These are the activations of a small neural network, seen along a few directions. Each row is one input.
In each table, some parts of the input vary, and every possible input appears once, in random order.
Descriptions start from the smaller parts, as in this example, which fits no table here: values(2) and (point or line(9) or (line(4) and ring(5))).
Shared parts are said once, and a part with two or three values counts as separate values.

Other details of the inputs shift rows strongly along three fixed directions, in all tables alike. That doesn't count.

Table:
row 1: [  7  10 -36  19   4  21 -40  40  57 -19   3 -49 -21 -21]
row 2: [ 30  11  25  -5  23  24  11   9  22 -45 -27 -32 -23 -32]
row 3: [-10  14  20  -6  16   3  39 -44   3   5  18  23 -12  -4]
row 4: [ 31   2   5  -2   2  39  20   2  18 -43 -12 -36 -24 -38]
row 5: [  3  11  11  -3  25  -1  37 -17   3 -11 -10  25 -17   5]
row 6: [-28  21 -41  20  -1   9  -8   7  40  19   9  15   7  26]
row 7: [ 13 -45  32  -6 -22  -5 -24   5 -36  -6  -9 -28  24 -25]
row 8: [-28  33 -47  14  15  -5 -35  31  32  28  19  22  -7  44]
row 9: [ 29 -21  20   1 -24 -11 -20  15 -50  -3 -18 -33  15 -25]
row 10: [ -1  10  15 -10  13   0  39 -36   2   4  16  35 -18  -3]
row 11: [  7 -19 -14  13 -25 -31 -85  53  -7  17   1 -31  21 -12]
row 12: [ -9   6   8   2  30   2  39 -22   3 -12  -7  16 -10   3]
row 13: [ 30   1  28 -13  -8  44  10   4  33 -38 -16 -27 -15 -31]
row 14: [-39 -17 -18  15 -22 -44 -55   9 -26  59  15  30  37  35]
row 15: [ 30 -28  25  -2 -35  -5 -14  21 -42 -11 -20 -23  25 -20]
row 16: [ -8  16  13   2  29   1  35 -23   3  -9  -7  15 -11   6]
row 17: [ -3   9   7  -3   2  17  53 -33   3  -2   3  30  -1   7]
row 18: [ 10  19 -29  18   4  19 -45  38  56 -17   2 -50 -21 -20]
row 19: [  1  14  -1 -24  15  -2  36 -28   3 -13  -2  19 -15   8]
row 20: [ 27 -39  33 -11 -25  -8 -29  10 -33  -6 -13 -20  19 -25]
row 21: [  0  22  12  -5  14  -1  46 -35  -2   9  12  23 -19  -1]
row 22: [-39  -9 -39  21 -11 -53 -64  41 -39  57  20  21  37  58]
row 23: [-15  13  26  -9   2  19  43 -40   8   6   5  24   1  10]
row 24: [ 22 -23  19   5 -23 -10 -18  10 -51  -6 -15 -38  19 -23]
row 25: [-12 -27  11  -5   2 -33  10  -8 -71  25  11  21  30  27]
row 26: [ 12 -41  33  -4 -31   2 -16  13 -36  -8 -15 -30  28 -19]
row 27: [ -6   2  12  -8  13   1  43 -38   2   1  18  32 -15  -4]
row 28: [-10  18   4 -19  19   0  35 -34   1 -10   0   8  -9   8]
row 29: [-16  28 -48  18   1  -1 -12  10  32  22  10  22 -14  24]
row 30: [-15 -24   2 -16  -4 -39  11 -19 -56  14  -1  12  26  17]
row 31: [-26  26 -22   8  -5   9 -17   7  45  28   7  24   0  27]
row 32: [-21  34 -32  15  -5   6 -11  11  40  24   6  21   2  26]
row 33: [-31  15 -64   3   8 -16 -28  18  39  15   9  16  -5  36]
row 34: [  7  15 -40  21   0  31 -38  38  54 -22  -5 -48 -16 -17]
row 35: [  4  15   9 -12  22  10  38 -16  -5  -6  10  25 -18  14]
row 36: [ 38   6  14  -6   7  27  14   4  22 -38  -7 -34 -31 -41]
row 37: [ 19 -44  31  -7 -34  -1 -16  17 -35 -10 -16 -23  25 -17]
row 38: [  6  23 -25  18  -9  37 -41  42  61 -22 -11 -45  -4 -13]
row 39: [ 34  -3  10  -3   9  28  17   2  23 -41  -4 -38 -28 -41]
row 40: [-13   5  14  -6  17   3  43 -42   2   3  19  25 -11  -4]
row 41: [ -8  13  26 -15  10  13  34 -42   7  10   8  33  -9   0]
row 42: [-10 -11   9 -21  -8 -42   6 -15 -57  19  -5  18  20  16]
row 43: [-27  16 -57  15  17  -4 -28  30  32  22  22  23  -4  44]
row 44: [ 21 -47  29  -9 -24  -6 -25  10 -35  -9 -10 -22  20 -26]
row 45: [ -8 -33  13   4  -1 -47   9  -3 -64  18  -9  29  25  19]
Each input here is: ring(5) and (values(3) or ring(6)).
Q: Changing only the ring(5) part turns row 17 into row 6. The same change can be made to row 27. Which row results?
A: row 40
Q: Changing only the ring(5) part turns row 18 into row 39. The same change can be made to row 28. Which row results?
A: row 33
Q: Which other rows does row 43 become when the values(3) part takes its other values? List them by row number.
A: row 33, row 45
Q: List by row number the other rows that have the ring(5) part in common with row 15.
A: row 5, row 10, row 13, row 19, row 20, row 29, row 35, row 36
Q: List by row number the other rows that have the ring(5) part in common with row 21.
A: row 2, row 8, row 9, row 11, row 31, row 32, row 41, row 42

Table:
row 46: [-20  14 -33   5   3   7   4   1  22   8   2  20   2  28]
row 47: [  6  -5  -4   4   4 -27 -26  17 -12  10  -2   0   3   3]
row 48: [ -9  25 -25  13  19  -7  -1   9  16  11   7  21 -11  23]
row 49: [-14  -7  10  -9   3 -13 -32  18  -6   7 -10  -1  20  13]
row 50: [ -8   7   2  -1  -1  18  40 -30  12  -5   3  12  -2   2]
row 51: [  1  16   8  -4  25  -5  27 -25   2  -4   5  14 -22  -2]
row 52: [-11  19 -13   1   7  -8 -10  -1  28  17  16  25 -15  14]
row 53: [-10  21 -17   5  11  -9 -11  -3  27  20  17  24 -14  11]
row 54: [ -9   5  -2  -8  20   9  40 -21   4 -15   2  13  -6  10]
row 55: [ 21  12 -25  14  13  23 -39  45  40 -37 -11 -58 -22 -24]
row 56: [-19  12 -28   3  14   0   2   8  22   6   3  24  -5  30]
row 57: [ 18  -7  22  -1   8 -11  17  -5 -42 -13  -7  -8  -2 -10]
row 58: [ -9  10   2   2   0  17  41 -30   8  -2   6   8  -6  -2]
row 59: [-18  18 -26   8  21 -15  -6  -4  19  13  13  13 -15  15]
row 60: [  1 -14   1   6 -20  -7 -25  14  -6  19   2   6  10   2]
row 61: [-11  26 -17  15  -6   3   3   4  25  19   7  23  -7  17]
row 62: [-24   7 -27  -3  16  -7  -4  -1  28   7   5  24  -5  20]
row 63: [  1  -7  -4  10 -25  -6 -18  17 -10  15  -8   4  13   6]
row 64: [ -6  13  -5  -4   9  14  43 -25   1  -8   3   6  -8   7]
row 65: [  8   4 -10  10 -10 -14 -16  22 -19  12  -5  -2  12   8]
row 66: [ 16 -16  20 -12 -11   4  21  -6 -33 -13 -15  -3  12  -3]
row 67: [ 19  -2  20  -1  -5  -4  20  -7 -41  -7  -9 -10   4 -12]
row 68: [ -6  -8 -13  14 -19 -10 -14   9 -14  17   1 -11  15   0]
row 69: [  4  13  14 -10  21  -3  29 -18   6  -4   2  20 -20   3]
row 70: [  4 -10  39 -16   7   5  12  -2 -32 -15 -18  -4  18   2]
row 71: [ -2   9   8  -2  -4  20  37 -25  12  -3  -2  20  -6   4]
row 72: [ 22 -11  34  -2 -10  -2  11 -12 -27   3   2  -1   5 -23]
row 73: [ 13 -11  13  -6  -5  -1  24 -11 -39  -8  -8 -17   8 -10]
row 74: [ -6 -12 -18   4 -14 -10 -13  15 -14   4  -5  -9  21  13]
row 75: [  5   1  -4  16 -19 -12 -18  17 -13  18  -2   1  13  -1]
row 76: [ -4   4   8 -17  19   5  31 -21  10  -9   0  21 -13   5]
row 77: [-13  -9  15  -9  -7  -8 -36  11  -2  12  -2   0  19   9]
row 78: [  1 -12  -4  -3  -1 -21 -25  19  -9   7  -7   4   4   7]
row 79: [ 13 -24  30 -21  -8  -4   8 -14 -23  -9  -3   1   5 -15]
row 80: [-22  13 -30   4  20 -12  -3  -5  22  12  12  11 -13  16]
row 81: [ -2  -9  -4  13 -13 -12 -23   7 -12  20  12  -7   9  -8]
row 82: [ 11   6   6   5  -7  44 -53  37  60 -24 -13 -48  -3 -21]
row 83: [ 16  -4  26   4 -14  -2  19 -11 -35  -1  -6  -7   5 -21]
row 84: [ 14  -5 -16   7 -10  34 -41  33  56 -28  -3 -51  -7 -30]
row 85: [ 43   8  16  -4  14  36  -3  30  27 -56 -21 -49 -27 -37]
row 86: [ 41   6  11  -8  -1  46   1  25  26 -51 -27 -47 -19 -35]
row 87: [ 14 -25  32 -10 -17   5  12 -14 -22  -3  -2   1   9 -15]
row 88: [ 10 -23  18 -13   3  -1  19  -6 -34 -20 -13  -3  11  -5]
row 89: [-24   7 -23  -4   7  -1  -9  -8  32  11  14  25  -5  15]
row 90: [ -9 -18  -7   8 -18  -9 -21   5  -8  15  11  -8  14  -3]
row 91: [ -6   7   4  -2  -2  20  36 -28  12  -4  -2  19  -3   2]
row 92: [ -9 -17 -13  -1   0 -23 -21  10 -12   4   2 -10   8   4]
row 93: [-22   6 -22   7  -2   8  -5  -8  33  17  15  25  -1  16]
row 94: [-10   2   6 -16  12   7  29 -32  14  -7  13  15  -9  -3]
row 95: [ 17 -11  30  -9  -1 -12   6 -17 -31  -4   3  -5  -4 -23]
row 96: [ -6  11  -3  -3  24   6  39 -22  -2  -9   5   6 -15   6]
row 97: [ 13 -14  26 -10   0 -12   7 -20 -32  -5   6 -10  -1 -24]
row 98: [  5  -9  43  -7 -15  12  11 -13 -24  -4 -18  -5  22  -3]
row 99: [ -9   0   4   0 -11  -1 -24  19 -12   8 -14  -4  27  21]
row 100: [-22  13 -25   2  12  -6  -7 -10  26  16  21  13 -12  10]
row 101: [  5  -8   5   9 -18 -12 -24  15  -7  19   7   4   7  -1]
row 102: [ 22  24   3 -13  20  51   5   3  73 -43  -5 -22 -44 -32]
row 103: [ -6 -14  -7   9 -14 -11 -21   6 -10  19  11  -9  12  -5]
row 104: [ -9 -20 -12  -4  -1 -22 -21  12  -8   1  -1  -6  13   6]
row 105: [-10 -18  -9  -2  -9 -19 -26   5  -9   9  11  -8   9  -2]
row 106: [ -8 -14 -18   6  -1 -17 -15  17 -19   0   0 -12  11  11]
row 107: [  1 -10  -9   3  -2 -14 -20  26 -16   4  -9   4   8  14]
row 108: [  7  22   8  -4   8  11  39 -14   0  -4  -2  18 -12   7]
row 109: [  0   0 -16  11  -9 -14 -15  15 -22  11  -1 -12  10   5]
row 110: [ -3  -2  -9  17 -18 -12 -16  11 -16  17   2  -9  12  -3]
row 111: [  1  16  13   4   8  12  29 -28   8   6  14  15 -16 -11]
Q: What do these inputs look like to the network?
A: ring(6) and (point or ring(10))
Q: Changing only the ring(6) part turns row 87 into row 66. The same change can be made to row 82. Which row results?
A: row 99
Q: Start at row 75 and move only the ring(6) part, one step at a time. The first step leads to row 65. Which rows follow, in order?
A: row 48, row 47, row 53, row 72
Q: Which other rows does row 51 become when the ring(10) part takes its other values? List them by row number.
A: row 47, row 59, row 62, row 69, row 76, row 78, row 80, row 92, row 104
Q: Start at row 54 and move only the ring(10) part, one step at a time. The first step leads to row 106. Which rows follow, in order?
A: row 96, row 55, row 57, row 48, row 85, row 107, row 56, row 88
